A small network was shown many inputs. Here are its activations along a few directions, one row for each input.
Each table varies a few parts of the input and shows all the possible inputs, shuffled.
A made-up example of a description, with smaller parts first: values(2) and (point or line(9) or (line(6) and ring(8))).
Shared parts are said once, and a part with two or three values counts as separate values.
In the rows, zero is written as 128.

Other details of the inputs vary at random and push rows far along two fixed directions, the same in every table; ignore that.

A family of inputs:
R1: [103 121 166 140 119 103 129  75  70 122 124 164]
R2: [106 189 143 179 118 121 183  43 109 186 165 157]
R3: [185 107  44  53 143 157 103  99 102 138 155 162]
R4: [ 87 124 195 172 134  91 135 119 104 117 103 126]
R5: [119 130 170 140 128 139 119  98  65 155 103 159]
R6: [122 120 134 140 121 125 121 197 217 112 110  69]
R7: [ 98 134 182 165 120 134 135 133  91 147  90 144]
R8: [158 117  58  70 126 136 110 141 141 126 152 128]
R9: [ 63 140 182 141  93 101 133 114 140 151  69 154]
R10: [117 177 101 188 129 128 198 160 243 127 185  53]
R11: [131 122 135 153 122 139 121 201 207 105 107  59]
R12: [130 121 142 156 135 123 143 199 186  78 125  60]
R13: [156 119  88  98 135 149 109 144 135 128 140 130]
R14: [182 104  67  76 176 138 107  98  68 102 192 140]
R15: [113 125 117 128 104 107 121 195 222 111 113  74]
R16: [186 115  92  93 156 142 111 128 116  94 169 106]
R17: [152 109  83  99 144 127 122 130 128  81 178 116]
R18: [ 69 139 162 129  99 109 138 105 111 156  78 175]
R19: [111 121 151 125 110 119 120  86  95 170  89 179]
R20: [199 113  67  67 162 165 108 109  79 121 179 154]
R21: [ 96 137 177 174 111 134 132 143 113 146  73 141]
R22: [133 131 161 132 132 132 118  96  73 144 116 166]
Each input here is: values(2) and (point or line(10)).
The inputs of R17 and R1 match in every part but the values(2) part. If R3 is changed in the same way as R17 into R1, which row does it become?
Answer: R19
Change only the values(2) part in R22. List by row number the other rows that result.
Answer: R20

A family of inputs:
R23: [150 132  90 102 138 138 128 114 141 126 165 122]
R24: [122 125 145 117 125 130 118  87  59 150 110 183]
R25: [150 133  97  84 141 140 120  52  49 152 153 192]
R26: [119 128 127 131 126 114 132 128 153 121 131 112]
R27: [133 128 114 120 129 127 130 128 132 122 134 127]
R28: [129 119 125 126 129 133 122 160 150 115 119 110]
R29: [124 127 145 119 126 133 116  86  58 152 107 181]
R30: [119 126 131 124 123 117 128 144 144 116 127 117]
R31: [158 115 105 102 137 142 103 132 130 118 142 116]
R32: [156 115 104  98 139 140 108 133 131 115 139 122]
R33: [143 122 124 114 131 141 111 134 127 122 126 123]
R34: [ 79 143 187 163 108 107 145  97  91 152  86 168]
R35: [118 141 132 148 120 127 146 141 161 131 127 112]
R36: [123 124 130 132 125 114 128 133 149 118 128 113]
R37: [123 118 128 129 126 126 123 155 139 119 118 120]
R38: [128 139 126 137 126 128 138 128 154 131 136 119]
R39: [162 113  90  84 142 144 110 131 122 114 151 130]
R40: [135 116 117 112 131 134 119 140 125 121 129 129]
R41: [116 129 138 138 123 116 135 142 156 117 121 112]
R42: [123 116 126 130 121 125 125 154 138 114 116 121]
R43: [ 72 130 195 169 101 109 140 119  94 145  70 163]
R44: [133 127 144 154 142 120 137 131 133 106 149  99]
R45: [108 131 139 144 121 118 139 139 141 126 116 124]
R46: [153 114 104  95 138 137 111 135 131 113 142 123]
R47: [127 123 129 133 126 136 119 155 137 123 114 115]
R48: [141 129 125 144 148 133 141 141 130 105 157 102]
R49: [140 143 113 132 126 139 140 134 158 136 144 111]
R50: [147 115 101  99 134 121 111 126 133 114 150 118]
R51: [128 138 113 121 129 131 138 119 141 132 147 126]
R52: [125 121 142 134 127 127 123 158 149 126 104 111]
R53: [138 115 122 111 127 129 117 134 128 113 126 128]
R54: [132 132 112 122 130 124 131 112 143 132 151 121]
R55: [113 126 140 131 121 111 127 147 152 115 120 111]
R56: [129 117 127 121 121 129 124 140 127 116 118 128]
R57: [118 139 123 135 123 126 143 133 154 130 137 115]
R58: [122 118 144 124 125 120 116 119 112 130 116 139]
R59: [142 123 119 102 136 141 107  71  34 157 123 198]
R60: [ 79 133 197 174 111 110 133 125  96 160  63 158]
R61: [124 139 119 144 125 128 142 139 152 134 134 119]
R62: [ 91 127 194 162 114 107 123 113 101 155  74 152]
R63: [110 138 128 144 122 124 147 143 163 130 133 111]
R64: [139 119 127 118 134 133 117 152 144 124 118 114]
R65: [127 138 117 140 126 131 143 145 164 128 137 110]
R66: [159 134  93 115 134 140 126 115 146 137 162 115]
R67: [124 118 133 124 120 126 126 148 141 111 117 119]
R68: [162 124 105  84 139 157 101  68  35 152 137 190]
R69: [154 135  92 109 137 143 132 121 142 128 160 124]
R70: [129 130 105 121 132 126 133 128 134 127 139 128]
R71: [104 133 171 147 115 129 125 125 107 139  91 143]
R72: [112 136 139 131 124 117 136 109 123 134 122 139]
R73: [132 145 123 141 121 137 142 132 151 142 135 116]
R74: [123 120 140 136 128 128 124 160 148 128 105 112]
R75: [177 129  73  82 146 147 112  58  73 150 177 171]
R76: [ 99 140 184 183 128 115 153 126 111 124 115 122]
R77: [ 88 136 164 165 113 108 143 133 127 137  96 138]
R78: [125 135 120 113 131 130 131  74  68 153 133 180]
R79: [152 108 103 100 132 130 110 130 130 109 141 121]
R80: [151 113 110 105 137 133 106 128 128 118 137 122]
R81: [120 125 140 138 122 135 124 159 145 121 109 110]
R82: [112 126 137 133 119 114 131 151 150 116 119 112]
R83: [127 132 150 159 140 122 143 142 141 104 142  97]
R84: [116 137 119 140 125 125 142 137 153 132 137 117]
R85: [138 120 122 116 131 135 118 149 144 114 125 114]
R86: [141 142 107 130 128 143 139 124 140 144 146 123]
R87: [143 131 129 142 147 132 140 138 133 103 157 101]
R88: [129 122 110 116 129 122 121 137 126 122 135 128]
R89: [131 131 136 157 143 126 143 143 128 110 146 105]
R90: [132 122 110 110 130 126 122 127 118 124 139 135]
R91: [128 143 119 147 123 134 142 138 153 143 134 114]
R92: [123 145 136 150 119 130 143 136 165 139 129 108]
R93: [ 74 146 184 166 107 106 150  96  95 156  86 165]
R94: [161 114 105  97 143 140 106 136 132 124 135 121]
What do these inputs look like to the network?
Answer: line(6) and (point or line(11))
The inputs of R63 and R57 match in every part but the line(6) part. If R65 is changed in the same way as R63 into R57, which row does it become?
Answer: R35
Change only the line(6) part in R78. List by row number the other rows that result.
Answer: R25, R26, R70, R72, R93
Change only the line(11) part in R62. List by row number the other rows that result.
Answer: R26, R31, R36, R50, R54, R58, R66, R75, R79, R80
Which other rows agree with R72 in the line(6) part? List them by row number.
Answer: R23, R32, R33, R38, R41, R46, R53, R55, R83, R92, R94
Change only the line(6) part in R83. List by row number the other rows that result.
Answer: R44, R48, R76, R87, R89
